These are the activations of a small neural network, seen along a few directions. Each row is one input.
In each table, some parts of the input vary, and every possible input appears once, in random order.
A made-up example of a description, with smaller parts first: one of 2 separate values, together with either a single point or one of 11 places along a line or (one of 6 places along a line, together with one of 8 places around a ring).
Shared parts are said once, and a part with two or three values counts as separate values.

Other details of the inputs vary at random and push rows far along three fixed directions, the same in every table; ignore that.

A family of inputs:
x1: [ 28  78  79  38  55 -14 -18  45 -63  -3  24]
x2: [ -4 -54 -53  -4 -41  59  25 -11   5 -16  29]
x3: [-38 -16 -55 -24  -2 -25  33 -62  83  14 -35]
x4: [-45 -57 -46 -16 -26  26   2 -19 -13   8  11]
x5: [-22   8  14   9   1 -54  -2 -55  67  48 -46]
x6: [-97   7  49  45  -9 -10 -39   1 -53  22  40]
x7: [-11  30  41  34 -39  -5 -23   9 -10 -20  13]
x8: [ 33  37   2  -6  45  23  29  29 -46 -23  11]
x9: [ 19  29  64  26  19 -26 -40  35 -32 -15   9]
x10: [ 52  61   0 -19  26 -50  16 -15  46  13 -48]
x11: [-45 -50 -24   2 -29  13  -3  -7 -39  16  21]
x12: [ -7 -69 -46 -23 -30  41   0  -6 -30  -9  14]
x13: [  1  43  11   5 -29 -32  16 -43  88  24 -33]
x14: [ 54   9  -7 -12  -7  47  11  29   3 -43  29]
x15: [-40 -71 -16  17 -23  29 -22 -19 -33   5  18]
x16: [ 56  28  -8 -24  49 -41  21 -10  84   4 -27]
x17: [-45 -32  11  18 -32  -8 -11 -21 -26  43   0]
x18: [ 57  29  -1 -15  -2  41   5  64 -10 -45  15]
x19: [ 40  84  55   7  44  -4  -8  60 -73 -16  21]
x20: [ 79 -55 -49 -42  35  55  30  43 -32 -27  31]
x21: [ 28  84  45 -16  20 -68 -25   8  51 -15 -37]
x22: [ 74 -54 -45 -38  50  82  44  37 -25 -61  35]
x23: [-36 -22  10  43 -20 -11 -18 -22 -53  37  -4]
x24: [-35 -25 -37  11 -45  30  20   7   0  -3   4]
x25: [ 40  47   0 -31  52 -23  44 -14  76   0 -34]
x26: [ 52  12  -1 -37  39  38  39  46 -41 -26  22]
x27: [-33  17 -12  37 -44  14  10  -2 -17  12 -18]
x28: [-51   1  48  30 -42 -28 -59  11 -58  10   8]
x29: [-35 -19  -2  32 -27 -12 -10 -33 -31  36 -12]
x30: [-46 -33  27  29 -25  -8 -23 -11 -49  46   8]
x31: [-41   6   5  24 -48  14   8   7  -9  18 -10]
x32: [ 26  65  72   1  36  -6 -30  70 -64 -45  30]
x33: [ 72  -3 -15 -44  32  28  10  57 -31 -28  30]
x34: [-47 -48  -2  21 -22 -14 -21 -17 -22  35  11]
x35: [-57 -23  28  31  -6   6 -38   4 -43  17  34]
x36: [-14   7  -9  -5 -12 -66 -11 -48  86  42 -38]
x37: [-95   2  61  54 -29 -14 -55  -6 -57   2  18]
x38: [-24  24  27  12   1 -67 -46 -36  69  43 -31]
x39: [ 41  42  18   7  57  27  25  40 -55 -26  22]
x40: [ 44  80  44  15  46 -64  -8 -10  39  20 -39]
x41: [ 83 -16 -40 -40  23 -25  29 -18  80 -21 -52]
x42: [-80  16  44  28 -22 -23 -44   9 -53  24  29]
x43: [ 48  84  62  12  20  -3 -10  64 -17 -27  47]
x44: [ -16 -116  -87  -19  -33   53   21  -26  -12    6   16]
x45: [-48 -13  42  37 -43 -32 -58  -6 -36  16   0]
x46: [ 41  45  53 -12  29  -4  -8  59 -56   0  21]
x47: [-12  59  12   4 -29 -48 -27  -5  82  23 -38]
x48: [ 63 -40 -45 -43  49  83  44  40 -28 -66  37]
x49: [ 49  21 -41 -56  43  -5  68 -24  79  -8 -43]
x50: [ 38   2  11  -6  56  29  22  46 -33 -30  42]
x51: [  1  32 -18   1 -42 -37   3 -24  93  -7 -64]
x52: [  1  80  29  32 -21 -46  -4 -40  64  23 -34]
x53: [ -50 -104  -85  -15  -17   66   35  -37   -3   -7   18]
x54: [-36  12  13  10   5 -43   7 -58  68  42 -41]
x55: [-69 -42  21  42 -27   5 -28 -20 -39  -2   9]
x56: [  7 -37 -41 -23 -17 -31  -9 -59  86  23 -50]
x57: [ 73  17  26 -21  29  14 -22  58 -34 -28  29]
x58: [ -44 -112  -98  -29  -23   71   43  -33  -12  -11   16]
x59: [-56 -62 -43 -12 -27  35   0 -34 -10  -5   8]
x60: [ 79 -24 -94 -84  27  20  61 -29  97 -38 -42]
Each input here is: one of 6 places along a line, together with either one of 2 separate values or one of 8 places around a ring.
- The inputs of x37 and x53 match in every part but the place on the line of 6. If x28 is changed in the same way as x37 into x53, which row does it become? => x33
- The inputs of x55 and x22 match in every part but the place on the line of 6. If x41 is changed in the same way as x55 into x22, which row does it become? => x56
- A walk changes only the place on the ring of 8. It starts at x54 and steps to x5. List the rest of the walk in order. => x30, x17, x46, x26, x49, x25
- List by row number the other rows that have the place on the line of 6 in common with x1. => x8, x10, x19, x23, x27, x29, x39, x40, x52
- Change only the place on the line of 6 in x43. List by row number the other rows that result. => x2, x7, x13, x14, x52
- Change only the choice among 2 separate values in x51. List by row number the other rows that result. => x7

A family of inputs:
x61: [ 34   8  16 -22  52  -3   0  22 -13   5  23]
x62: [-15  15  37   2  13  13 -21  48 -73 -16  39]
x63: [-27 -31  13  12 -13 -16 -28  -2 -33  38  11]
x64: [-31  -9  10  33 -31  -1  -5  -8 -24  22   3]
x65: [-48  36  48  36 -35 -41 -45 -24  26  25  -4]
x66: [ 23   6 -20 -27  31  -1  25 -10  20 -14 -17]
x67: [-67 -39 -11  11 -29  25  -3  -1 -36   7  18]
x68: [ -7  49  43  25  -6 -46 -26 -15  47  11 -17]
x69: [  9  10  -2  -2  32   1  14   1 -10  -8  -2]
x70: [ 61  -2   2 -29  42 -12  -4  12  36  -8   1]
x71: [-18 -30 -57  -9 -45  -8  32 -64  72  28 -42]
x72: [ 35  14   6 -19  17   5  -9  29   0 -34   6]
x73: [ 24 -22 -53 -24  -8  25  23 -14  49 -18  -8]
x74: [ 25  21  23 -10   7   7 -15  48 -51 -16  19]
x75: [ -7 -46 -25   8  15  62  36  11 -62 -18  27]
x76: [ -6 -22 -50 -19  -6  11  46 -42  55   7 -16]
x77: [-52 -94 -58   7 -49  43  14 -38 -46   9  -2]
x78: [ 45  30   0 -18   5  12   5  32   1  -7   6]
x79: [-29  25  34  28 -10 -50 -38 -31  28  15 -22]
x80: [ 20  10  -8 -16  -6   2   7  22   5  -5  -6]
x81: [ 54  13  -6 -25  29  -3   9   8  28 -32 -14]
x82: [ -5  -3  20  25  -5   4 -13  19 -66   2  14]
x83: [ 37   3  -7  -5  18   2  18  -6  36 -21 -17]
x84: [ 31   5  -4   5   8   4  18   4  -3  -1 -13]
x85: [-41  48  39  29  -1 -47 -19 -24  30  33 -17]
x86: [-27  -9   2   9 -24   0 -18   4   3  -6   7]
x87: [-16  13   5  -2   0  15  -2  16 -19   1  24]
- The inputs of x80 and x86 match in every part but one. If x84 is changed in the same way as x80 into x86, which row does it become? => x83
- What is each input in this table made of? => one of 3 separate values, together with either a single point or one of 8 places around a ring
- List by row number the other rows that have the choice among 3 separate values in common with x61. => x62, x66, x67, x69, x75, x76, x85, x87
